A small network was shown many inputs. Here are its activations along a few directions, one row for each input.
In each table, some parts of the input vary, and every possible input appears once, in random order.
A made-up example of a description, with smaller parts first: one of 4 places along a line, together with either a single point or one of 11 places along a line or (one of 2 separate values, together with one of 8 places around a ring).
Shared parts are said once, and a part with two or three values counts as separate values.

A family of inputs:
row 1: 66; -64; 197; 14; -236; 226; 339; 116; -82; 153; -163; 171; 35; 35; -111; -178; -224; 31; 24; -99
row 2: 93; 134; 72; 22; -74; 290; -37; 171; -164; -103; 20; 125; 285; 26; 81; -176; 60; -260; 161; 134
row 3: -46; 56; 3; -60; 248; -246; 69; -135; 279; -30; 56; -317; -334; -22; 0; 96; 232; 60; -61; 143
row 4: 370; 45; 287; -162; -172; 47; 91; -1; -125; 15; -139; -167; -29; 43; 23; -102; -67; 34; -207; 24
row 5: 120; 11; 26; -42; 109; -281; 74; -176; 109; -205; 69; -264; -288; -36; -5; 49; 177; -86; -155; 130
row 6: -40; 65; -21; 90; -111; 73; -28; -8; 1; -175; 69; 159; 236; -146; 108; -363; -196; -106; -144; 56
row 7: 311; 229; 79; -36; -24; 75; -185; 134; -224; -117; 6; -88; 231; 57; 117; -106; 232; -125; 42; 85
row 8: 187; -86; 236; -187; -68; -160; 67; -140; 21; 64; -69; -461; -134; 98; -52; 127; 93; -115; -173; 19
row 9: 187; 150; -22; 32; -59; -128; -175; -45; -57; -197; 60; -49; 183; -111; 146; -303; -32; 26; -263; -1
row 10: -169; -225; -482; -214; 332; -131; -176; -426; -18; -60; 134; 113; -346; 192; -90; 897; -177; 301; -255; 133
row 11: 93; -57; 271; -114; -227; 321; 192; 103; -106; 12; -101; 12; -11; -30; 7; -175; -153; -71; -83; 97
row 12: -441; -80; -53; 346; -51; 10; -30; 264; 117; 137; -10; 332; 111; -167; -23; -220; -142; 155; 221; -300
row 13: -28; 48; 23; 117; -33; 133; 78; 280; -45; 150; -63; 398; 286; 0; -43; -121; -65; -147; 443; -211
row 14: -3; 113; 0; 134; -72; 251; 61; 245; -178; 25; -35; 258; 289; 54; -16; -196; 78; -136; 276; -54
row 15: -194; 49; -99; 191; -112; 93; 23; 123; -53; -49; 53; 263; 197; -159; 31; -385; -101; 43; -23; -111
row 16: 27; 138; 5; -70; 221; -163; -166; -15; 134; 131; 29; -403; 116; 150; 21; 172; 377; -154; 158; 93
row 17: 190; 95; 28; -55; 71; -199; -159; -57; -36; -54; 46; -349; 172; 143; 20; 132; 319; -293; 62; 79
row 18: 224; 171; 16; -58; -56; 35; -230; -15; -120; -113; 31; -274; 145; 113; 96; -39; 353; -213; 78; 165
row 19: 23; -44; 210; -206; 72; -127; 63; -95; 190; 243; -84; -519; -183; 105; -43; 172; 152; 31; -80; 41
row 20: 209; 92; 25; -29; -20; -106; 44; -195; 66; -243; 29; -156; -279; -31; 47; -110; 135; -26; -144; 196
row 21: -218; -10; -73; 172; -77; -18; 35; 157; 81; 71; 42; 400; 189; -202; 4; -315; -245; 27; 133; -264
row 22: -128; 15; -98; 24; 147; -341; -170; -136; 268; 12; 95; -348; 37; -1; 115; 12; 198; -32; -186; -30
row 23: 283; -15; 230; -180; -202; 13; 41; -152; -24; 19; -113; -348; -118; 104; -1; -39; 52; -53; -167; 96
row 24: -76; 28; 3; 152; -46; 160; 300; 122; -33; -109; 6; 344; -163; -141; -38; -263; -47; 88; 59; 18
row 25: -100; -31; 28; 133; -7; 50; 316; 152; 105; 12; -2; 481; -171; -183; -61; -191; -201; 69; 219; -139
row 26: -288; -62; 40; 277; 48; 56; 268; 206; 173; 96; -68; 389; -207; -155; -148; -132; -179; 229; 340; -134
row 27: 43; 79; -95; -2; -85; -107; -264; -132; 12; -211; 108; -270; 60; -90; 145; -247; 170; -39; -221; 95
row 28: -48; -5; -91; -12; 47; -285; -235; -114; 57; -166; 147; -380; 47; -100; 93; -81; 217; -100; -230; 27
row 29: -209; -162; 214; 134; -131; 181; 264; 265; 92; 354; -213; 177; -52; -27; -196; -48; -274; 201; 319; -241
row 30: 296; 154; 86; -4; 16; -70; 96; -46; -40; -242; 8; 25; -197; -88; 73; -181; 13; 53; -183; 116
row 31: 73; 56; 85; 49; -43; 134; 241; -8; 24; -226; 14; 239; -134; -131; 36; -236; -141; -65; -63; 180
row 32: -78; -142; 201; -31; -192; 234; 268; 269; -20; 247; -119; 247; -45; -87; -89; -122; -215; 64; 201; -217
row 33: -271; -228; -586; -149; 285; -180; -450; -441; -37; 17; 187; 35; 17; 145; -22; 787; -209; 265; -335; -3
row 34: -189; -17; 45; 305; -3; 101; 58; 328; 22; 224; -147; 357; 246; 75; -88; -28; -43; -46; 518; -259
row 35: -124; -160; -499; -216; 336; 14; -465; -259; -220; 112; 119; -12; 49; 310; -44; 955; 43; 96; -26; 91
row 36: -146; -337; -293; -364; 169; 48; -219; -336; -169; 204; -1; -122; -234; 258; -94; 958; -189; 292; -256; 49
Changing only one part turns row 3 into row 19. The same change can be made to row 20. Which row results?
> row 23
What is each input in this table made of?
> one of 4 separate values, together with either a single point or one of 8 places along a line
Which other rows agree with row 12 in the choice among 4 separate values? List them by row number.
> row 6, row 9, row 15, row 21, row 22, row 27, row 28, row 33
Change only the choice among 4 separate values in row 29. List by row number the other rows that result.
> row 12, row 26, row 34

A family of inputs:
row 37: 151; -68; -142; -332; 209; -228; -290; -385; -24; -21; 73; -561; -180; 241; 31; 625; 239; 8; -328; 212
row 38: -282; -170; -65; 69; 13; 62; 149; 30; 90; 91; -5; 236; -134; -40; -59; 111; -175; 103; 28; -91
row 39: -66; 104; -160; 160; 94; -82; -52; 17; 40; -186; 112; 202; 37; -108; 57; -150; 51; -26; 53; 18
row 40: -43; 31; -35; 94; -49; 192; -23; 156; -120; 51; -24; 256; 283; 72; 3; -21; -38; -131; 213; -51
row 41: 122; 12; 239; -32; -73; 95; 175; 159; -15; 191; -157; -22; -65; 14; -116; -70; -39; 71; 223; -79
row 42: 90; 104; 164; 59; -121; -59; -17; 87; 43; -15; -19; -181; 187; -50; 68; -340; 114; -159; 3; -36
row 43: 134; 5; 116; -62; -111; 3; 136; -79; 0; -113; -20; -54; -185; -114; 9; -205; -111; 98; -226; 66
row 44: -80; -27; 0; 68; 14; 99; 42; 180; -48; 196; -83; 234; 51; -2; -113; 47; -123; 145; 281; -170
row 45: -66; -34; -112; 32; -25; 14; -3; -53; -23; -109; 55; 205; -67; -139; 19; -96; -208; 165; -160; -20
row 46: -83; -128; 172; -28; -69; 60; 283; 10; 120; 86; -80; -23; -251; -20; -62; -2; -87; 36; -37; 3
row 47: 158; 70; 200; -21; -133; 189; 112; 141; -94; 49; -89; -1; 171; 80; 0; -138; 52; -213; 155; 36
row 48: -62; -115; -379; -235; 279; -205; -437; -368; -58; -19; 148; -317; -65; 215; 26; 726; 150; 75; -250; 132
row 49: 135; 145; 77; 66; 7; -88; 77; 7; 63; -194; 37; -48; -92; -86; 64; -253; 153; -87; -20; 100
row 50: -108; 71; -75; 162; -36; -52; -152; 98; 25; -7; 51; 75; 309; -62; 74; -235; 22; -84; 65; -121
Changing only one part turns row 44 into row 41. The same change can be made to row 45. Which row results?
> row 43
What is each input in this table made of?
> one of 2 separate values, together with either a single point or one of 6 places around a ring
Change only the choice among 2 separate values in row 50. List by row number the other rows that result.
> row 42

A family of inputs:
row 51: 135; 29; 215; -69; -137; 86; 281; -147; 128; -279; 4; -155; -463; -147; 35; -302; 45; -48; -188; 319
row 52: 23; -121; -391; -362; 267; -258; -688; -446; -149; -8; 169; -628; -9; 206; -22; 782; 215; 89; -232; 174
row 53: -28; 176; -99; 339; -138; 236; -165; 188; -155; -45; -42; 392; 581; 42; 48; -353; -112; -102; 264; -61
row 54: 289; -55; 272; -160; -118; 75; 481; -45; -77; 204; -237; -122; -357; 114; -247; 39; -87; 227; -24; -24
row 55: -333; -132; -90; 209; 82; 156; 115; 304; -29; 233; -76; 474; -55; 61; -136; 276; -39; 132; 456; -245
row 56: -127; -168; 70; -56; 11; -6; 251; -35; 164; 52; -43; 233; -421; -179; -5; 43; -391; 373; -271; -83
row 57: 53; 172; 39; 174; -238; 19; -218; 228; -132; -214; 93; 110; 433; -190; 236; -580; 81; -208; -86; -125
row 58: -153; 0; -111; 42; 8; 239; 32; 224; -105; 94; 59; 484; 388; -101; -68; -123; -245; -181; 383; -113
row 59: 232; 91; 364; -40; -162; -67; 228; 32; 81; -146; -26; -367; -27; -34; 88; -368; 240; -358; -134; 134
row 60: -399; -219; -128; 114; 80; 16; 151; 66; 143; 216; -37; 332; -265; -85; -145; 191; -257; 348; 133; -217
row 61: 72; -3; -457; -263; 455; -347; -449; -460; -12; -58; 174; -355; -73; 408; 148; 969; 360; 8; -387; 194
row 62: 237; 231; 315; 73; -110; -148; -18; 89; 143; -48; -38; -398; 269; -95; 71; -574; 189; -281; 86; 45
What is each input in this table made of?
> either one of 2 separate values or one of 10 places around a ring
Which other rows belong to the same alternative as row 53? List them by row number.
> row 51, row 54, row 55, row 56, row 57, row 58, row 59, row 60, row 62
